Each row below holds a small network's activations on one input, seen along a few directions.
Each table varies a few parts of the input and shows all the possible inputs, shuffled.
Descriptions start from the smaller parts, as in this example, which fits no table here: one of 8 places around a ring, together with either a single point or one of 11 places around a ring or (one of 3 separate values, together with one of 6 places along a line).
Shared parts are said once, and a part with two or three values counts as separate values.
(in the rows, 128 means zero)

Other details of the inputs shift rows strongly along two fixed directions, in all tables alike. That doesn't count.

A family of inputs:
R1: [116 118 151 114 117  93  93 129 133 171 189]
R2: [138 134 130 114 132 160 112 128 179 131 161]
R3: [128 155 106 121 151  76 181 134  74 123  70]
R4: [ 99 142 146 113 131  76 114 132 123 156 140]
R5: [128 142 121 112 148 121 134 125 152 117 113]
R6: [114 120 153 156 135 148 129 128  99 122 118]
R7: [117 115 142 101 115  86  77 136 111 174 197]
R8: [126 116 127 105 124 140  98 123 174 129 164]
R9: [133 113  92 106 126 145 156 115 160  66  79]
R10: [157  82 109 137  87 172 101 142 164 131 181]
R11: [124 139 134 171 145 121 161 147  62  98  57]
R12: [121 151 110 124 138 110 158 131 126 117  89]
R13: [143 119 119 116 127 151 117 121 169 122 166]
R14: [147 131 101 140 112 165 164 123 152 105 112]
R15: [123  94 141 130 124 152  63 101 144 147 173]
R16: [135  97 131 158 123 123 104 125 102 141 114]
R17: [122 101 122 127 151 130 136 106 126 101  69]
R18: [151 126 123 125 102 201 129 128 183 130 166]
R19: [139  78 114 146 114 172 117 102 135 116 121]
R20: [136 103 116 127  96 127 104 142 134 128 159]
R21: [106 124 139 151 137 161 139 127 108 102  92]
R22: [113 156 129 131 144  74 152 130 105 139 110]
R23: [158 105  94 146 109 160 150 140 146 102 125]
R24: [149 119 110 123 104 191 128 126 178 123 150]
R25: [101 154 146 149 153  96 149 140  38 126  68]
R26: [118 143 112 119 143  97 146 123 131 107 107]
R27: [120 172 161 128 133  93 135 137 118 167 152]
R28: [ 92 131 202 119 158 111  75 131 111 166 162]
R29: [148 145  86 136 127 171 172 120 164  75  90]
R30: [119 123 145 106 120  84  92 134 104 183 188]
R31: [128 173 112 127 146  81 182 137  74 125  70]
R32: [117  83 142 130 117 158  72 109 143 158 166]
R33: [ 94 143 140 105 137  50 124 135 107 138 114]
R34: [ 83 164 197 141 174  66  97 131  69 156 128]
R35: [163 144  94 134 117 177 189 128 122  97  92]
R36: [140 134 159 130 116 104  94 152 127 186 192]
R37: [130 121  92 115 126 126 159 117 145  71  86]
R38: [127 103 113 135 132 129 118 116  88 134 104]
R39: [141 164 150 142 126  96 139 152 107 161 136]
R40: [141  86  94 123  89 174 118 117 171 100 159]
R41: [148 148 125 117 135 171 157 128 170 107 113]
R42: [142 164 142 124 135 137 142 128 149 128 136]
Description of these inputs: one of 6 places along a line, together with either one of 2 separate values or one of 5 places along a line.
Question: Changing only the place on the line of 6 turns R10 into R8. The same change can be made to R11. Which row results?
Answer: R28
Question: Changing only the place on the line of 6 turns R35 into R39. The same change can be made to R7. Which row results?
Answer: R20
Question: Change only the place on the line of 5 in R40. List by row number the other rows that result.
Answer: R1, R14, R22, R27

A family of inputs:
R43: [114 107 168 138 127 115  72 128 101 181 177]
R44: [138 136 109 132 115 149 162 130 147 101 112]
R45: [117 168 133 108 144  67 153 132 115 145 115]
R46: [123  90 122 101 114 121  78 115 159 151 184]
R47: [127 130 149 124 114 124  97 137 150 159 177]
R48: [114 108 131 101 125  91  84 121 139 158 173]
R49: [154 131  86 138 109 187 173 129 167  78 104]
R50: [109 113 123 148 142  97 140 118  67 113  63]
R51: [113 115 123 147 140 105 140 119  70 113  69]
R52: [118 112 109 132 132 124 145 125 100  93  80]
R53: [107 168 161 130 154  60 142 146  74 153 100]
R54: [140 108 142 123 106 148  84 132 172 149 197]
R55: [146 111 127 130 101 193 119 133 154 126 169]
R56: [134  93 116 126 108 159 108 126 165 117 156]
R57: [110  95 153 119 119 118  68 129 120 161 182]
R58: [110 125 147 127 141  95 119 136  98 140 125]
R59: [154  90  60 120 112 182 166 112 173  67  89]
R60: [126 154 125 112 139  84 144 131 127 140 113]
R61: [ 91 144 145 120 150  35 124 133  86 139  99]
R62: [123  97 101 128 116 131 130 120 141  96 107]
R63: [117 187 159 142 160  68 148 143  65 159 101]
R64: [132 131 161 139 117 151  84 136 126 182 197]
R65: [130 141 127 154 138 127 160 131  87 122  71]
R66: [164 136  91 141 115 202 176 134 151  76 102]
R67: [162 134 102 112 107 176 129 126 186 126 175]
R68: [147 106 131 106 111 144  84 124 181 156 203]
R69: [126 124 129 151 146 169 141 110 115 100  82]
R70: [108 182 159 127 155  65 149 148  79 153 111]
R71: [141 103 150 126 109 164  78 135 154 153 202]
R72: [127 174 142 124 136  92 138 143 127 143 138]
R73: [124 131 115 128 137 150 153 116 156  83  87]
R74: [141 120  82 114 136 175 170 104 178  65  75]
R75: [ 98 159 164 124 165  90 130 129  98 132 101]
R76: [165 127  68 123 110 194 181 120 179  78 106]
R77: [129 140 131 154 147 105 159 127  80 117  66]
R78: [128 121 166 138 112 150  80 132 121 183 197]
Question: Changing only one part turns R54 into R68. The same change can be made to R61. Which row results?
Answer: R48
Question: Describe the family of inputs behind these rows.
Answer: one of 4 places along a line, together with either a single point or one of 8 places along a line
Question: Which other rows agree with R51 in the place on the line of 4? List them by row number.
Answer: R43, R50, R63, R64, R65, R69, R77, R78
Question: Change only the place on the line of 4 in R63. List by row number the other rows that result.
Answer: R66, R67, R72

A family of inputs:
R79: [124 134 146 141 117 139 101 134 177 148 170]
R80: [102 158 172 141 130  66 123 150 106 157 157]
R81: [129 163 154 118 147  47 110 131 132 167 143]
R82: [145 126 144 116 118 112  95 153 145 169 188]
R83: [125 109 167 138 135 182  83 132 130 142 159]
R84: [143  88 123 158 121 224 122 120 137  90 136]
R85: [185  87  77 140  87 211 147 128 174  80 155]
R86: [ 99 166 161 139 114  81 117 163 100 149 153]
R87: [164 118 115 122 101 150 147 142 146 111 135]
R88: [141 152 127 126 148  72 126 135 130 144 126]
R89: [132 137  85  92 143  91 171 131 155  64  84]
R90: [127  73 142 127 100 128  86 128 117 164 169]
R91: [182  95  72 137  70 216 134 143 166  76 152]
R92: [119 140 143 152 175 131 147 111  99 103  55]
R93: [109 152 177 125 119  87 122 158 125 162 160]
R94: [150 148 109 119 130 161 159 126 134 142 119]
R95: [127  94  87 142 130 123 143 106 114 111  59]
R96: [121 100  96 153 132 101 162 114  73 102  66]
R97: [113 162 137 140 137  99 174 156 123 112  77]
R98: [158 140  95 122 130 181 150  94 167 131 126]
R99: [109 108 136 132 133  78  98 102 111 161 115]
R100: [118 169  90  84 160 104 190 104 128  89  71]
R101: [144 156  93 134 141 141 189 119 103 112  89]
R102: [124 127 151 144 147 149 151 135  93  96  80]
R103: [115 108 166 149 112 179  64 140 113 147 195]
R104: [111 102 135 130 132  87 114 131  90 158 112]
R105: [105 132 111 100 125 131 143 133 187  77 132]
R106: [101 101 164  91 135 169  55 114 166 128 189]
R107: [127 137 139 149 162 147 149  96 115  92  53]
R108: [ 82 102  94  94 145  62 145 111 105  96  60]
R109: [127  71 125 135  79 151  60 130 111 156 192]
R110: [130 156 129 122 119 131 110 140 105 171 178]
R111: [164 122  98 120 102 204 154 124 154 124 145]
R112: [126 174 140 115 163  88 121 119 114 187 143]
R113: [101 175 181 134 142  55 115 126 138 162 137]
Question: Describe the family of inputs behind these rows.
Answer: one of 5 separate values, together with either a single point or one of 6 places along a line
Question: Changing only the choice among 5 separate values turns R106 into R108. The same change can be made to R84. Which row results?
Answer: R96
Question: Change only the choice among 5 separate values in R88. List by row number the other rows that result.
Answer: R79, R92, R95, R112
Question: Which other rows agree with R82 in the choice among 5 separate values? List them by row number.
Answer: R81, R85, R87, R88, R89, R91

A family of inputs:
R114: [143 133 136 124 108 148 125 148 152 137 167]
R115: [131 150 153 110 122  88 103 140 120 191 182]
R116: [119 152 121 114 158  93 155 113 137  95  70]
R117: [135 115 108 148 114 162 164 127 126  84  90]
R118: [151 133 108 138 116 150 154 131 109 123 119]
R119: [149  79  86 140 118 170 141 112 125  88  80]
R120: [132 149 133 121 127 105 122 142 103 158 149]
R121: [146 120 133 143 110 145 110 134 108 154 157]
R122: [112 125 142 108 131  84 103 130 148 131 154]
R123: [119 122 104 136 127 130 159 135 122  86  77]
R124: [146  77 103 144 119 224 118 102 160  81 108]
R125: [130 137 140 132 114 136 120 147 127 134 161]
R126: [137 148 156 121 115 113 104 148 150 160 189]
R127: [104 138 139  99 158  34 114 131  97 167 127]
R128: [106 136 165 149 139  84 114 143  84 154 138]
R129: [136 139 106 131 142 161 179 120 146  91  84]
R130: [134  94 117 118 104 158  79 126 154 155 193]
R131: [ 99 146 155 123 161  87 126 111  97 132  94]
R132: [131 116 132 115 122 171 106 118 175 137 163]
R133: [116 141 109 134 135  83 168 120  79 114  61]
R134: [126 101 119 152 113 151 135 129 119 101  98]
R135: [127  95 109 146 129 142 144 123 113  81  70]
R136: [113  93 142 113 116 132  72 126 149 135 192]
R137: [135 105 142 118 101 159  93 139 170 147 199]
R138: [108 152 136 134 149 104 159 115  94 113  63]
R139: [147  76  85 119 102 192 137 118 185  71 125]
R140: [137  95  94 124 121 207 127 105 169  76 115]
R141: [137 156 107 131 143 144 174 121 149  90  90]
R142: [120 124 103 126 145  89 162 114  84  98  60]
R143: [118 168 120 131 143  71 173 141 115 101  77]
R144: [158  96  79 137  99 196 145 118 158  97 133]
R145: [123 127 115 113 150 133 156 107 141  88  80]
R146: [116 159 117 115 142  52 151 129 112 139  95]
R147: [127 162 157 150 158 115 141 136  86 139  95]
R148: [142  84 118 141 100 171  93 119 137 147 161]
R149: [152 147 120 117 111 126 125 133 146 149 167]
R150: [129 107 109 139 111 156 152 127 128  87  93]
R151: [140 108 112 112 113 135 115 128 150 148 155]
R152: [110 181 191 112 155  68 110 140 108 198 168]
R153: [138 101 156 148 117 195  84 121 148 149 185]
R154: [129 132 161 131 112 137  99 148 119 160 179]
R155: [138 110  89 128 116 162 164 133 159  80  88]
R156: [111 125 173 139 140 124  72 128 114 174 163]
R157: [125 151 138 156 139 101 168 152  73 117  60]
R158: [124 116 161 136 125 100  76 138 101 193 187]
R159: [119 166 169 134 144 111 119 134 101 165 144]
R160: [110 152 125 138 143  85 169 140  93 103  77]
R161: [137  85 107 114 113 155  90 117 152 131 168]
R162: [ 99 113 166 118 126  91  70 132 114 161 173]
R163: [123 130 127 104 137  65 110 124 132 150 137]
R164: [136 153 127 132 136 162 142 135 127 118 114]
R165: [141 171 132 123 142 131 151 132 141 126 123]
R166: [104 171 155 129 165  84 142 130  96 141 103]
R167: [143 128  95 127 124 131 160 127 135 116 111]
R168: [155  83 118 130  83 201  88 115 162 148 209]
R169: [ 98 149 153 119 154  97 111 129 114 154 133]
R170: [112 141 177 132 139 120  91 124 117 173 176]
R171: [109 171 139 119 160  74 152 122 124 129  94]
R172: [118 140 121 120 128  98 139 138 141 115 119]
R173: [170 107  70 128  97 189 154 117 185  96 137]
Question: Describe the family of inputs behind these rows.
Answer: one of 3 separate values, together with one of 4 places along a line, together with one of 5 places along a line
Question: Changing only the place on the line of 4 turns R162 into R117. The same change can be made to R135. Which row results?
Answer: R128
Question: Changing only the place on the line of 4 turns R158 into R121. The same change can be made to R143. Which row results?
Answer: R126
Question: Change only the place on the line of 4 in R133. List by row number the other rows that result.
Answer: R118, R142, R168
Question: Change only the place on the line of 5 in R171. List by row number the other rows that result.
Answer: R132, R138, R156, R169
